A small network was shown many inputs. Here are its activations along a few directions, one row for each input.
In each table, some parts of the input vary, and every possible input appears once, in random order.
A made-up example of a description, with smaller parts first: one of 5 places around a ring, together with either a single point or one of 9 places along a line or (one of 3 separate values, together with one of 6 places along a line).
Shared parts are said once, and a part with two or three values counts as separate values.
In the rows, 128 means zero.

Other details of the inputs vary at random and push rows far along two fixed directions, the same in every table; ignore that.

Table:
x1: [168 135  95  98 147  56 152 149  86 153 174 136 151 205 137]
x2: [198 108 135  97 151 109  98 143  78 114 174  93 128  77  66]
x3: [ 79 151 134 138 120 168 109 109 151 109 102 144  67  54 103]
x4: [107 144 120 149  98 109 159  99 168 135  89  94 121 205 165]
x5: [107 139 122 166  93 141 156 121 149 140  65  95 152 204 158]
x6: [142 104 139 109 160 113  69 181  78 144 169 187 129  59  75]
x7: [149 105 140 115 166 114  76 188  89 158 176 189 122  52  83]
x8: [119 118 151 133 123 171 116 105 162  92  98  67  99  79 108]
x9: [ 75 148 111 157 145 116 180 106 159 133 106 102 138 191 174]
x10: [169 102 119  89 162 121 108 166  83 102 182 144 167  62 114]
x11: [109 135 126 155  80 128 151 114 163 133  77 115 146 203 178]
x12: [125 103 163 131 109 203 110 108 148 103  85  98 113  83 118]
x13: [173 131 102 116 115 123  90 173  73 143 162 185 120  31  80]
x14: [ 94 114 144 118 158 177 137 100 162  89 119 112  99  71 139]
x15: [160 128  90 108 156  77 159 164  70 154 159 164 187 190 152]
x16: [109 137 112 160  89 145 157 121 147 139  62 102 150 204 158]
x17: [164 137  89 104 142  49 148 153  91 149 177 125 159 200 135]
x18: [122 116 142 127 119 176 117 105 160  92  95  74  97  80 109]
x19: [187 129 105 129 122  77 138 161  63 163 143 122 184 204 116]
x20: [103 110 163 117 135 174 119  93 169  95 130  98  88  85 131]
x21: [153 139  78 110 168  54 164 152  82 150 172 131 169 188 139]
x22: [200 104 147  78 145  99  93 133  92 116 185 114 118  79  87]
x23: [196 109 141  86 141  87  90 145 100 104 185 103 129  72  89]
x24: [133 144  97 137 173  43 135 172  87 209 166 174 125 183 110]
x25: [ 67 173 104 172  90 135 150 128 136 158  71 174 123 183 153]
x26: [110 142 122 153 115 135 167  95 146 153  77  86 116 212 143]
x27: [180  98 130  82 137 116  91 168  92 100 186 138 157  73 109]
x28: [ 83 181  97 146 135 128 176  84 181 176 101 170 128 195 122]
x29: [120 112 174 134 114 160 109  87 173  90 117  83  89  79 122]
x30: [101 154 135 162  81 186 104 117 157 116 103 170  82  37 123]
x31: [112 133 133 148  84 135 154 110 158 138  74 127 138 207 179]
x32: [ 50 150 121 173 139 109 147 118 154 177  86 150  97 194 139]
x33: [ 90 110 152 136 139 184 124 119 162  84 114 115 135  65 150]
x34: [190 125 116 111 116  66 134 151  76 165 153 143 174 207 137]
x35: [ 87 142 130 157 120 117 166  97 163 137 114  98 122 208 166]
x36: [ 76 144 119 162 147 121 181  96 154 137 110 105 132 195 170]
x37: [158 127  99 113 159  79 157 157  68 162 165 156 187 193 148]
x38: [ 93 146 120 152 106 172 117 108 158 127 101 140  59  36 105]
x39: [125 111 162 115 114 166 113  93 172  90 107  98  84  81 128]
x40: [126 104 154 126 106 203 112 115 151  94  79 105 113  81 122]
x41: [ 92 131 134 149 106 143 159 110 155 143  97 126 141 209 181]
x42: [107 102 161 118 114 192 112 116 166  87 112 126 113  80 148]
x43: [202 107 124  80 150 116 103 148  79 113 163 108 122  79  73]
x44: [ 58 178 108 169 126 111 143 111 148 155  89 153 100 191 147]
x45: [137 163  90 134 135  63 116 175  64 172 150 197 161 186 122]
x46: [177 156 104 115 127  98  96 148  85 136 187 172  91  34  74]
x47: [156 130 100 126 156  71 155 159  70 155 170 149 193 190 146]
x48: [120 107 171 133  95 174 100 113 172  85 101 101 120  75 139]
x49: [168 107 129  81 187 111 118 140  83 114 195 128 133  70  99]
x50: [ 88 170 105 149 119 148 163 101 174 172  94 191 152 184 130]
x51: [102 103 172 136 114 186 108 111 167  87 122 111 119  79 141]
x52: [122 103 180 139  96 180 100 103 167  89 105 104 115  78 134]
x53: [175 109 134  83 158  94  98 152 100 101 201 111 133  73  97]
x54: [100 107 163 130 113 181 107 120 172  82 118 108 124  76 146]
Description of these inputs: one of 2 separate values, together with either a single point or one of 6 places along a line or (one of 4 places along a line, together with one of 5 places around a ring).
The inputs of x53 and x54 match in every part but the choice among 2 separate values. If x38 is changed in the same way as x53 into x54, which row does it become?
> x13
Which other rows does x39 become when the place on the ring of 5 takes its other values? List them by row number.
> x4, x22, x23, x29
Start at x24 and move only the place on the line of 6, one step at a time. The first step leads to x32. Which rows follow, in order?
> x44, x3, x38, x46
Which other rows does x2 become when the choice among 2 separate values takes its other values? List them by row number.
> x19
Which other rows does x5 become when the place on the line of 4 takes its other values? List them by row number.
> x33, x48, x54

Table:
x55: [122 122 131 115 150 151 116 129 127 120 133 140 124  88 106]
x56: [ 90 135 135 161 103 141 139 123 155 130  91 126 138 166 164]
x57: [133 119 129 120 130 152 114 137 120 107 126 129 131  85 116]
x58: [124 169  76 142 140  59 170 136 102 180 130 142 141 231 137]
x59: [ 83 149 124 151 114 125 149 103 163 137 105 131 100 162 158]
x60: [129 139 124 121 136 132 123 117 135 117 145 132 105  78 110]
x61: [158 121 136 117 108 150 115 121 132 110 127 114 125  87 109]
x62: [140 123 129 122 119 153 119 132 126 106 134 133 136  80 125]
x63: [130 125 132 118 140 151 122 123 133 117 140 145 128  82 114]
x64: [174 122 104 115 143  75 128 172  61 155 163 145 165 158 120]
x65: [182 106 115  82 180  59 152 139  87 120 196  84 173 181 136]
x66: [106 133 141 157  92 139 135 110 160 133  84 108 127 175 148]
x67: [109 129 136 156 104 145 143 108 149 140  78 102 117 174 145]
x68: [151 118 136 115 120 149 110 126 125 112 118 110 120  93 102]
x69: [122 111 142 121 151 148 113 134 124 128 136 136 118  89 111]
x70: [121 124 136 126 148 130 115 126 126 125 141 124  95  85 105]
x71: [ 85 137 132 147 117 143 148 111 161 138  99 144 124 166 163]
x72: [162 141 103 115 149  50 122 160  82 160 181 149 143 156 108]
x73: [111 134 136 147  86 144 141 107 159 129  86 113 120 176 160]
x74: [120 116 147 122 141 141 104 135 135 121 140 142 127  89 114]
x75: [136 114 141 117 116 147 108 138 126 103 136 137 129  86 136]
Describe the family of inputs behind these rows.
> either a single point or (one of 4 places along a line, together with one of 5 places around a ring)
Start at x58 and move only the place on the line of 4, one step at a time. The first step leads to x55. Which rows follow, in order?
> x57, x68
Start at x73 and move only the place on the ring of 5, one step at a time. The first step leads to x66. Which rows follow, in order?
> x67, x68, x61

Table:
x76: [ 90 152 125 161  78 135 129 123 164 137  60 110 111 197 151]
x77: [ 93 127 150 114 134 154 111  96 174  71 115 101  89  66 134]
x78: [183 122 126  88 113 105  81 159  88  96 153 143 137  71  99]
x79: [140 151  86 138 156  55 159 136  79 184 143 117 118 187 102]
x80: [160 107 134 106 144 124  83 171  89 160 149 187 123  62  72]
x81: [155 135 123 120 158  86  96 153  87 133 184 112  86  64  74]
x82: [127 108 149 131  88 197 116 109 176  77 111 105 149  63 134]
x83: [210  81 162  96 113 115  73 160  89 111 167 101 128  99 108]
x84: [144  73 183 119  99 192  99 101 155  97  88  78 103  94 128]
x85: [134 122 142 147  88 169 168  96 156 126  63  88 143 206 177]
x86: [ 81 128 143 130 171 191 129 104 177 117 116 149  92  50 117]
x87: [113 139 120 151  83 189 121 113 148  99  99 124  89  36 119]
x88: [128 128 139 118 108 203 111 109 157  83  76 110 114  69 111]
x89: [151 152  68  98 141  66 170 139 102 133 159 124 156 195 142]
x90: [ 52 154  98 157 135 138 179 106 184 153 106 161 114 163 178]
x91: [172  94 149  86 172 105 104 135 107 117 182  97 152  90  77]
x92: [189 101 151 113 119 112  71 164 104 113 170 119 156  87  85]
x93: [113 124 142 135 132 152 188  81 168 121  90  68 129 207 180]
x94: [ 46 156 124 167 138 116 159 106 181 155 101 166 105 167 178]
x95: [ 67 129 170 134 146 172  96 106 171 111 133 133  74  71 118]
x96: [100 119 151 147 116 120 169  84 174 110 104  81 116 204 199]
x97: [162 120 130  85 161  91  87 154 102 107 179 107 108  87  84]
x98: [ 82 166 118 198  75 130 139 123 148 164  66 116  89 174 141]
x99: [220  83 135  78 105 133 108 150  89  91 173 113 152  82 125]
x100: [168 105 151 100 163  94  89 147 114 111 196  97 144  89  89]
x101: [117 149 102 139 166  51 134 164 108 193 166 171 126 189 128]
x102: [ 86 140 143 151 132 150 120  94 159  94 121 109  66  44 123]
x103: [ 64 161 119 151 149 158 177  83 164 146  97 144 124 187 155]
x104: [207 108 136  97 133 140 103 149  96 103 161 124 183  79  81]
x105: [107 118 130 134 111 142 191  85 175 109 107  76 126 200 199]
x106: [145 139 108 130 123  90 129 151  77 186 132 186 155 203 108]
x107: [113 115 161 122 154 189 134  87 182  81 121  80 136  74 119]
x108: [138 153  99 144 116  64 130 170  94 182 140 212 154 174 144]
x109: [ 87 156 107 138 139 145 180  88 170 119  76  97 122 194 153]
x110: [ 99 154  96 145  71 153 162 111 164 118  66 121 135 183 170]
x111: [106 132 152 133 118 218 108 105 152 106  97 161 114  60 111]
x112: [101 123 143 165  90 150 145 103 170 145  63 100 154 201 143]
x113: [ 98 113 171 128 136 158 112  90 187  77 132  89 126  67 139]
x114: [ 74 113 165 124 157 184 111  91 164 112 120 136  80  73 103]
x115: [153 155  85 136 137  97 147 164  90 193 127 199 169 179 123]
x116: [121 136  97 125 177  62 148 150 101 202 150 171 136 190 116]
x117: [127 157  81 109 150  77 165 134  96 161 181 172 159 187 146]
x118: [ 98 141 142 169  76 136 143 105 175 126  78 114 162 187 175]
x119: [177 107 124  82 155 112 125 137 115  91 204 108 168  72 106]
x120: [162 140  95  98 151 103 128 141  86 119 190 121 113  45  93]
x121: [168 126 116  91 118 140  97 156  85 117 179 190 147  57 100]
x122: [136 148 105 151 120  69 118 184  96 198 138 194 139 187 124]
x123: [193  76 161  69 165 108 109 133  93 114 178  79 124 101 100]
x124: [161 149  86 152 111  73 140 153  68 189 116 141 131 186  97]
x125: [192 115 127 120  94  70 138 145  87 138 141 124 165 210 166]
x126: [ 97 111 152 108 146 169 114  96 169  91  99  86  82  80 104]
x127: [140 152 114 142 111  79 118 167  84 178 147 185 144 202 120]
x128: [121 158 106 122 153  55 146 134  94 160 176 179 148 191 146]
x129: [ 90 130 166 141  98 185  91 111 156  97 109 173 100  55 132]
x130: [144 153  73 132 113  87 149 170  97 183 143 205 166 170 145]
x131: [ 81 170  97 174 138 140 187  85 155 146  82 102 101 171 143]
x132: [177 136 118 126 111 100  90 157  73 120 160 152 114  48  88]
x133: [ 95 139 121 149  88 146 142 109 157 142  45 110 119 199 140]
x134: [121 142 130 155 106 199 120 106 142 108  82 117  92  45 100]
x135: [119  89 187 121 133 164 105  99 174  87 127  59  82  94 143]
x136: [139  66 145 114 162 145  91 214  45  95 150 128 197  74 145]
x137: [103  92 110 134 195  85 157 193  56 129 154 117 204 199 185]
The inputs of x97 and x76 match in every part but one. If x102 is changed in the same way as x97 into x76, which row does it become?
> x132
Describe the family of inputs behind these rows.
> one of 2 separate values, together with either a single point or (one of 5 places around a ring, together with one of 6 places along a line)
Which other rows does x83 become when the choice among 2 separate values takes its other values? List them by row number.
> x135
Which other rows does x120 become when the place on the ring of 5 takes its other values? List them by row number.
> x79, x81, x102, x131
Which other rows does x116 become when the place on the line of 6 takes its other values? List them by row number.
> x79, x91, x114, x123, x126
Which other rows does x121 become when the place on the line of 6 takes its other values? List them by row number.
> x82, x87, x99, x110, x130
